These are the activations of a small neural network, seen along a few directions. Each row is one input.
In each table, some parts of the input vary, and every possible input appears once, in random order.
Descriptions start from the smaller parts, as in this example, which fits no table here: one of 8 places around a ring, together with either a single point or one of 9 places along a line or (one of 3 separate values, together with one of 6 places along a line).
Shared parts are said once, and a part with two or three values counts as separate values.

Table:
R1: [ -1   1   2  29   6  13   4   0   9   6 -16  37 -15   9  30   1  24 -27
  -4   3]
R2: [ -1 -37 -26   9   9  21   1 -13  31 -14 -10 -12 -24   4 -27  -6  17 -14
  10  -9]
R3: [  2 -11 -35 -35  -4   2  11  -7  10   5   4 -26   3  10 -24  14  21  22
  15   2]
R4: [ -6  27  12  -2   2   1  -8  48 -18   5  -5  10  19 -12  29  -1  -3 -19
 -23  -5]
R5: [ 12  16 -13  -9 -15  -7  14   2  -2   7 -17  26  12  10  37  20  25  19
  -6  16]
R6: [-17  13  11  12   7  -3   0  24  -5  17   3  34  -7 -15  21  -4   6 -38
 -33   6]
R7: [ 15  30  72  33  -5 -30  -2 -47 -40   2  17  32  22  39   5 -41 -43  16
  13   1]
R8: [ -1 -21 -17  -9 -15   5  -3 -11  23  12   5 -35 -30  -4 -12  12   5   6
  31   4]
R9: [-18 -25 -16  -8   9   3  -1  11  16  -4  10 -16 -16 -21 -35 -12   0 -25
 -16  -9]
R10: [ -3  -3 -22 -26  15   8   2   8  -4 -14  11 -33  10 -16 -25  24  -1  17
   0  -9]
R11: [  6  22   1   0   7   2   3  18 -17  -9 -10  19  19 -14  35  31   4  16
 -22   8]
R12: [ 14  -4  40  11   2 -22  -8 -65 -19 -18  18 -13  16  29 -54 -51 -56  28
  32  -8]
R13: [ -8 -11 -16 -21   4  10 -11  34   2 -15   1 -38  12 -19 -28  -9  -9  -7
  -7 -16]
R14: [  8   2   7  17 -23  -3  -2  -1  13  19 -13  16 -21  -1  47  20   9   6
  10  15]
Changing only one part turns R2 into R1. The same change can be made to R10. Which row results?
Answer: R11
Describe the family of inputs behind these rows.
Answer: one of 2 separate values, together with either a single point or one of 6 places around a ring

Table:
R15: [  6   1  50   4 -28 -28  -5 -52 -18  17  36 -20  -4  36 -23 -30 -32  32
  39  15]
R16: [-27 -17 -49 -20   7  33 -30  72  21   6 -30 -15   2 -76  17  37   5  -6
 -21  22]
R17: [-14   1 -63 -23 -22  28  17  40  34  20  -6 -25 -29 -10   5  17  66 -61
 -15  -5]
R18: [ 13  47  24  14 -19 -20   4  -3 -13  46 -15  59   1  22  79  16  10   2
   6  24]
R19: [  7 -34  33  28  -5 -16  -2 -49   9 -24  12  -3 -18  16 -43 -46 -31   4
   3  -5]
R20: [ -6  33  65  43   3 -22  18  -4 -45 -13  20  54   6  -4  35  -5  -2 -15
 -51  13]
R21: [ -9 -21 -36 -14 -30  20  -8  89  37   0 -15 -38 -12 -41  30  21  24 -29
 -22 -29]
R22: [ 21  -1  29   9  16  12   1 -17 -33 -47   2 -22  41  46 -27 -18  -9  40
  25 -21]
R23: [ 25  28  31 -19 -15 -35   4 -43 -36 -14  19 -28  25  23 -23 -14 -42  49
  26   1]
R24: [  7 -13  16   9  14 -16  -3 -31 -12 -41 -13  19  30   5 -46 -58 -36  10
 -12  -1]
R25: [ -8  -1 -71 -24  26  37 -12  25  34  13  -5   5   8 -35  16  70  20   1
 -43   5]
R26: [  6 -22  40  22  14 -21 -14 -51   8  18   8   2 -31  28 -23 -36 -45   8
  63 -14]
R27: [-21   0 -68 -27  37  28  29  26  16  19 -13  12 -20 -12   3  46  72 -34
   1  -6]
Describe the family of inputs behind these rows.
Answer: either one of 2 separate values or one of 5 places around a ring or one of 6 places around a ring
Start at R26 and move only the place on the ring of 6, one step at a time. The first step leads to R19. Which rows follow, in order?
Answer: R24, R22, R23, R15
